A small network was shown many inputs. Here are its activations along a few directions, one row for each input.
Each table varies a few parts of the input and shows all the possible inputs, shuffled.
A made-up example of a description, with smaller parts first: one of 8 places around a ring, together with either a single point or one of 9 places along a line or (one of 3 separate values, together with one of 4 places along a line).
Shared parts are said once, and a part with two or three values counts as separate values.

Other details of the inputs vary at random and push rows far along two fixed directions, the same in every table; ignore that.

Table:
R1: [ 37   3 -15   5  40 -50  25  32  38  55   3  15 -86]
R2: [-43  58 -35  37   3 -29 -18  21 -45  56  30  12 -16]
R3: [ -3  -9   7   9 -11  13 -13 -10  10  16   4   1  -7]
R4: [ 38 -49   3 -18  -3 -17   5  -3  23 -40 -11   0   2]
R5: [-38  61 -18  33   1 -23 -16  22 -49  62  33   5 -18]
R6: [-29  22  -7  21 -21  39 -19 -24 -34 -22   1  -5  40]
R7: [ 38 -53  31 -53  -8  16  18 -15  50 -43 -15   1  -2]
R8: [-42  19  -1  14 -43  30 -37 -28 -45 -14  12   9  54]
R9: [ 42 -32   4 -14   1  10   5 -13  34 -10 -25  13 -14]
R10: [ 25  16 -29  24  48 -36  23  43  21  46  -4  15 -77]
R11: [-17  14  15   3 -32  23 -14 -21  -8  -1   9   6  33]
R12: [-43  28  -2  -1 -19  37 -11  -8 -29 -20  10 -19  43]
R13: [ -9  41 -13  32   8 -21   5  37 -11  36  15 -11   1]
R14: [ 49 -57  -3 -26  15  17  33 -26  17 -84 -25   6  -9]
R15: [ 29 -14  15 -16  -6 -15  15   2  23 -12   6  -9  11]
R16: [ 33 -31  -9 -11  35 -29  13  25  53  14 -35  -1 -83]
R17: [-17  40 -10  31   8 -39  -6  36  -2  74  31 -20 -21]
R18: [ 47 -23  -3 -24  33 -21  16  29  64  33 -20   2 -68]
R19: [-21   7   9 -13  -8  11  -8   8   4  23  16 -15  -2]
R20: [-62  38  18  -4 -42  34 -29  -7 -50   6  28 -13  57]
R21: [ 49 -67  22 -47   6  30  25  -8  53 -71 -35   1  -3]
R22: [  3 -17   0   3 -11  -5  11  -8  -5 -36 -10 -13  21]
R23: [-53 -12  45 -18  66  10 -18 -58 -25 -26 -27  19  94]
R24: [ -3  11   6  -5 -23   5   7  -2 -17  -8  12 -13  54]
R25: [  1  -5   1 -19 -19  26  18 -24 -22 -38   5   7  43]
R26: [ 42 -30 -24   4  43 -41  28  16  30   2 -29  14 -85]
R27: [ 55 -65  30 -32  -8  -6  14 -12  27 -58 -15  -5   5]
R28: [-12  17  -8  13 -11   7   1  -3 -24 -27  10 -23  44]
R29: [ 11 -36   1  -3 -12  18  -3 -26   4 -42 -35   8   2]
R30: [-21  53 -31  39  31 -45   0  43 -10 100  33   0 -69]
R31: [-51  44   1  28 -36  44 -20 -13 -48  -3  13   3  62]
R32: [-14  45  -8  35   3 -18 -34  14 -16  68  13   7 -39]
R33: [-20 -16  10 -25 -29  25 -14 -16  -9 -34   2   1  34]
Description of these inputs: either a single point or (one of 4 separate values, together with one of 8 places around a ring).

Table:
R34: [ 30  13  -2  17  -2  -5  -4  28  45  73   2   0 -59]
R35: [ 68 -71  -4 -20  39 -44  28 -16  31 -40 -29  23 -35]
R36: [ 23   2   0  -7  24  -2  19  17  29  23  12  -1 -27]
R37: [ 17  -1  14 -25  15 -21   8  22  25  35   9  17 -20]
R38: [-25 -12  40 -35 -24  36  14 -39 -31 -43  30   5  64]
R39: [-22 -15  19 -29 -38   7   1 -17 -32 -52  20 -26  80]
R40: [ 23 -60  18 -44  42  36  31 -29  20 -78 -39   9   1]
R41: [-50  73 -22  26   6   6 -31  24  -7  70  -4  -8 -15]
R42: [ 73 -58 -16  -1  46 -16  38  -6  41 -53 -33  13 -33]
R43: [ 45 -65  24 -34  13  11  31 -10  24 -82 -19 -18  12]
R44: [ 47 -72  31 -40 -24   3  -4  -7  43 -66 -31  -6  16]
R45: [-45  10   2   8 -35  15   2 -50 -75 -53  27   9 102]
R46: [ 13 -13  19  -7   5  -8 -11   0  21  35   8  13 -46]
R47: [ 22 -17 -15  21  13 -37 -19  -8   0  15 -16  20 -31]
R48: [-38  33  29 -29 -58  53   0 -23 -37 -27  35 -12 107]
R49: [-71  16  11 -28 -20  42  -7 -40 -58 -42  10  -2  94]
R50: [ 13   3 -11   7  26 -62  15  37  21  47  17 -14 -47]
R51: [ 46 -64  37 -50  12  30  31 -25  26 -61  -9   9   6]
R52: [-47  12   8  11 -20  22   4 -50 -78 -60  21  10  93]
R53: [ 63 -64   3   0 -13  20  16 -34  29 -73 -45  10  13]
R54: [  3  28 -16  -5  48 -21  15  34  33  44 -17  -2 -49]
R55: [-41  55  -6  28  15 -42  -2  36 -30  54  37 -23  -8]
R56: [ 65 -78  29 -39   0  -8   6 -18  65  -7  -9  19 -56]
R57: [-46  14  37  -8 -54  71 -28 -40 -53 -29  26  -3  81]
R58: [-46  70 -29  29  26   1   8  30 -13  62   4 -10  -4]
R59: [ 23  -2   2   3   4   9  -9  10  35  32   4   1 -38]
R60: [-67  57 -19  23  10 -11 -43  12 -30  76   7   3 -16]
R61: [ 37 -63   8 -46  49 -14  34 -13  50 -29 -29  16 -45]
R62: [-41  56  -3  14  -2 -24  -4  15 -30  84  55   5  -1]
R63: [ 22  10 -21  19  44 -60   7  28   8  35 -10  25 -38]
R64: [ 40 -62  12 -40  32   1   0  -3  62 -25 -57  25 -46]
R65: [-49  -9  20 -29   9  43  13 -42 -36 -59  -3   6  57]
R66: [-19  69 -77  24 -69   3  33  55 -58  18  57  -1 -70]
R67: [ -2   6  -1  -2 -25  24  13 -32 -33 -64  -1   2  83]
R68: [ 26   5  11  -9 -12   1 -12  15  41  42   3  -1 -33]
R69: [-22 -21  36 -34 -61  38 -29 -43 -23 -25  17   4  64]
R70: [ 49 -60  12 -30   4  13  34  -5  39 -83 -18 -24  19]
R71: [ -2   0   2  11 -45  36 -16 -40 -28 -56 -12   4  73]
R72: [-37  26  11   2 -57  39   9 -10 -43 -48  21 -39 111]
R73: [  5   3 -12  11  17  12  -2  11  33  23 -30  -2 -37]
R74: [ 21  -3 -10  21   7 -11  -7  26  32  13  -7 -25 -32]
R75: [ 24   5 -23  45  44 -30 -12  10   0  33 -19  18 -63]
R76: [ 21 -19 -14  27  11 -36 -10 -12   1  14  -9  21 -34]
R77: [ -5  16 -10  -9  56 -32   7  35  24  46 -18  17 -49]
R78: [ 11 -13   7  10   8 -29 -10  16  19  17  -2 -13 -40]
R79: [ 28 -55   7 -41  32  38  34 -23  35 -79 -38   1   9]
R80: [ 89 -69  -7 -10  31 -15  50  -9  52 -57 -44  12 -26]
R81: [ 22  -9 -11  21  13 -32 -18   5   7  13 -23  26 -25]
R82: [ -3  10 -12  16  54  -3 -14  17  17  43 -26   9 -73]
R83: [-36  79 -18  41 -27 -21 -35  45 -10  74  22 -38   2]
R84: [ 23  -6 -16  23  48 -23  16   3  -8  -4 -11  15 -28]
R85: [ 37 -71  10 -34  30  -3   6 -21  56 -23 -41  19 -57]
R86: [-40  32  15 -13 -58  34   0  -8 -41 -47  26 -38 112]
R87: [ 26  -1  -7  22 -10 -13  -1  29  36  23 -11 -29 -27]
R88: [-50  21  22 -19 -51  21  -8  -5 -51 -46  23 -20 113]
R89: [-24 -22  26 -10 -61  20 -21 -30 -25 -44  19 -23  67]
R90: [-41  62 -11  49   1 -12 -34  35 -31  63  22 -28 -14]
R91: [-23  70 -76  41 -89  17   2  44 -60  25  50  -1 -73]
R92: [-32  45 -20  61  13 -33 -28  -1 -45  50  13  18 -22]
R93: [-69  56  -9  31  21  -2 -31   7 -33  64   8   7 -27]
R94: [-19 -12  41 -35 -60  44 -27 -28 -14 -27  10  14  72]
R95: [-45  55 -14  35 -19 -38 -43  33 -28  78  29 -26  -6]
R96: [ 64 -70  24 -57  21 -21  26  -5  57 -14  -7  14 -40]
R97: [ 27   9 -35  50  33 -29  -9  15  15  30 -18  10 -54]
R98: [-29  71 -11  28  -8  -2   6  31 -14  80  38  -9   6]
R99: [-58  68 -30  42  19  15 -30  19 -18  59   2  -6 -15]
What do these inputs look like to the network? -> one of 2 separate values, together with either a single point or (one of 4 separate values, together with one of 8 places around a ring)
Changing only the choice among 2 separate values turns R68 into R48. The same change can be made to R41. Which row results? -> R54
Changing only the choice among 2 separate values turns R55 into R78. The same change can be made to R50. Which row results? -> R89
Which other rows does R80 become when the choice among 4 separate values takes its other values? List them by row number. -> R58, R72, R98
Start at R45 and move only the place on the ring of 8, one step at a time. The first step leads to R52. Which rows follow, in order? -> R84, R42, R80, R67, R63, R35

Table:
R100: [ 11 -17  33 -38   7  34  24   3  15 -73   3 -39  66]
R101: [ -1  -6  13 -45 -10  88   2 -20  18 -45 -23  23  32]
R102: [ 58 -19 -34   0  -1 -40   9  47  71  13 -42 -27 -71]
R103: [-69  70 -28 -10 -66  43  -5  18 -34 -24  27 -37  71]
R104: [  9 -45  16 -22  46 -55 -26  -2  24  37 -14  30 -73]
R105: [-54  61   6 -10 -20  40  -3   6 -32  50  25  31  12]
R106: [ 51 -28  11  19  69 -66   2 -10  62  42 -32  18 -35]
R107: [ 27 -58  25 -27 -68  38   3 -39  -2 -43  34  -3  12]
R108: [  4 -37   3   6  66 -32 -34  11  47  26 -57   4 -69]
R109: [ 32  -8  -4 -10 103 -25  31  13  64  37 -35   2 -39]
R110: [ 17 -28  17 -26 -27  29  32  -4  22  -3  29  -9 -49]
R111: [  4 -22  13 -29 -40  83  13 -23  14 -55   8 -32   8]
R112: [ 20  -9 -11  34 -19  24 -14  17  33  33  -2 -28 -58]
R113: [ 35 -25  21  10  19 -14   5  29  40 -20 -20 -36  18]
R114: [ 71 -29 -51  54  41 -61  10   6   9 -20 -26  33 -88]
R115: [-93  63 -11   9  47  -1 -46  13 -35  65   0 -10 -15]
R116: [ 10 -33   2 -68 -61  18  47   3  15 -71   6 -11  28]
R117: [-19  72   7  60  -5 -60 -32  47 -30  83  35 -32  19]
R118: [ 63 -29 -48  32  39 -63  31  10  -4 -12   1  46 -88]
R119: [  -1  -26  -18   -9   -5   25   58  -36  -60 -106   -2   20   22]
R120: [ 21 -25  29 -13 -49  49 -32 -48   5 -39 -22  37  48]
R121: [ 36 -23  -3  24  89 -38  11   9  75  35 -47   4 -32]
R122: [-17  23 -47  16  14  33  33 -17 -61 -67 -15  -2  17]
R123: [-43  41  10  12  16 -27 -10 -24 -46  58  37  13  67]
R124: [-74  29  14  23  -1 -23 -69 -26 -51  42  -2   3  26]
R125: [  21  -42  -31   31   -2   32   20  -34  -30 -113  -44    8   28]
R126: [-23  52 -24  27 -81 -20 -33  23 -30  23  23 -22  36]
R127: [ 56 -22   3 -22  14 -20   0  10  44  49  -9  49 -75]
R128: [-47  76  11  12  11 -31  13  57 -37  67  63 -27  21]
R129: [-23  40   1  50 -67  18 -41 -11 -34  44  41 -23   3]
R130: [ 39 -54  46 -42 -25  -9  14 -14  -9 -59  28 -14  67]
R131: [-100   51    6    3   30  -18  -30   12  -45   68   25   11  -20]
R132: [  1 -34  39 -46  31  17  47 -43   6 -42  -5  12  59]
R133: [ 21 -36  -1 -51 -86   2  11 -10  -8 -60  21  -5  54]
R134: [-41  77 -15  47  -7  30 -41  28 -17  79  -9  12  -2]
What do these inputs look like to the network? -> one of 5 places around a ring, together with either a single point or one of 6 places around a ring
Changing only the place on the ring of 5 turns R114 into R122. The same change can be made to R120. Which row results? -> R101
Start at R126 and move only the place on the ring of 5, one step at a time. The first step leads to R102. Which rows follow, in order? -> R103, R116, R133
List by row number the other rows that have the place on the ring of 5 in common with R130. -> R104, R107, R118, R123, R127, R133
Start at R112 and move only the place on the ring of 6, one step at a time. The first step leads to R102. Which rows follow, in order? -> R113, R121, R108, R134
List by row number the other rows that have the place on the ring of 5 in common with R131. -> R105, R110, R116, R119, R128, R132
